A small network was shown many inputs. Here are its activations along a few directions, one row for each input.
In each table, some parts of the input vary, and every possible input appears once, in random order.
Descriptions start from the smaller parts, as in this example, which fits no table here: one of 8 places around a ring, together with either a single point or one of 9 places around a ring or (one of 3 separate values, together with one of 6 places along a line).
Shared parts are said once, and a part with two or three values counts as separate values.

Table:
row 1: [  6   0  59  19  11   6  -6  26 -56 -14 -23]
row 2: [-11 -18 -66 -34 -11   8   2 -16  24 -35  34]
row 3: [ 13  27  60  36   0  24  16  40   1  -7 -23]
row 4: [ 13  11  58  21   8  51  21  33  19 -16   5]
row 5: [-10 -14 -57 -25 -27 -36  -9   2 -15 -14 -32]
row 6: [ -8   6 -53   5  -3 -56 -17 -63  27  96  -6]
row 7: [  7 -15  59   8  24  46   0  11 -15 -33  34]
row 8: [ -1  16 -54  -9 -35 -17  19   8  43  -8 -32]
row 9: [-17 -18 -64 -43 -16 -25 -17 -15 -20 -28  18]
row 10: [  2 -13  62   4  24  12 -12   9 -58 -25  20]
row 11: [ 13  12  57  38  45 -24 -23 -35 -10 105   4]
row 12: [ -6   5 -60 -20 -19  11  25   0  61 -21   1]
Q: Describe the family of inputs behind these rows.
A: one of 2 separate values, together with either a single point or one of 5 places around a ring
Q: The inputs of row 5 and row 1 match in every part but the choice among 2 separate values. If row 2 is changed in the same way as row 5 into row 1, which row does it become?
A: row 7

Table:
row 13: [  2   7  45  16   5  29   2  16 -19 -21  18]
row 14: [  2   0  37  -4  14  19   0  19 -26 -39  25]
row 15: [ 11  24  59  34  19   2   1   7 -14  31  -9]
row 16: [ -7  -3 -53 -12 -18   6  15 -14  50 -11   6]
row 17: [ 12  -1  59  23  14  14  -2  14 -15  13 -11]
row 18: [  6 -18  33 -11  21  27  -1  21 -25 -38  11]
row 19: [ 13   6  58  30  26   6   1   9 -11  35 -21]
row 20: [ -8 -10 -58 -15 -36  -6  11  -3  18 -35 -14]
row 21: [-11 -16 -39  -6   6 -46 -28 -61 -10  61  13]
row 22: [ -9   4 -95 -33 -22 -42  -6 -13  28  12 -10]
row 23: [  9  16  59  27   8   9  -2  12 -17  10   0]
row 24: [ -6   5 -69 -25 -12 -15   8 -23  53  22  11]
row 25: [-17  -4 -80 -34 -37 -36   1  -4   4 -20 -23]
row 26: [  5 -10  43  11  12  35   2  19 -17 -19   6]
Q: Describe the family of inputs behind these rows.
A: either a single point or one of 5 places around a ring or (one of 2 separate values, together with one of 4 places along a line)

Table:
row 27: [ 17  -4  80  36  50  51  17 -19  42  36   7]
row 28: [  -4   14 -102  -21  -23    3   12   -6   63   18   -6]
row 29: [ -19  -53  -33  -36  -30   35    0   14  -29 -119  -12]
row 30: [ 12  34  71  10  11  -7 -25  43 -80 -48  28]
row 31: [ 28 -17  67  35  31  23  18  17  18  41 -54]
row 32: [  9 -46  75  13  52  36 -32 -34 -34  30  43]
row 33: [ -6  -4  58   0   7 -10 -24  44 -88  -9 -35]
row 34: [  3 -26 -26   1 -42  53  46  46  43 -92 -24]
row 35: [ 28  69  75  32   6  13  22  53  -5 -34  -2]
row 36: [-22 -13 -77 -17   2 -77 -27 -47  -3  33  -5]
row 37: [ 22 -59  59  17  36   5 -25   1 -60  35 -27]
row 38: [ -8  23 -71  11 -24 -34 -11 -14  62  52 -25]
row 39: [ 3 41 77 42 26 50 30  7 27  5 53]
row 40: [ -6   5 -87 -49 -35   3  14   0  87  -5  24]
row 41: [ -8   7  72  17  27  37 -24  -8 -50  -5  92]
row 42: [ -14  -20 -111  -51    3  -36   -5  -39   -5   -4   14]
row 43: [  4  32  64  25   2  11  24  57 -11   4 -61]
row 44: [-18 -25 -93 -80  -7 -36  -3 -31  21 -29  42]
row 45: [ -1  38 -44  21 -57 -42   7 -26  38  56 -35]
row 46: [-18   4 -52  -7 -36 -78 -14 -57 -33  36 -18]
Q: Describe the family of inputs behind these rows.
A: one of 2 separate values, together with either a single point or one of 4 places along a line or one of 5 places around a ring
Q: The inputs of row 40 and row 44 match in every part but the choice among 2 separate values. If row 35 is changed in the same way as row 40 into row 44, which row does it become?
A: row 30
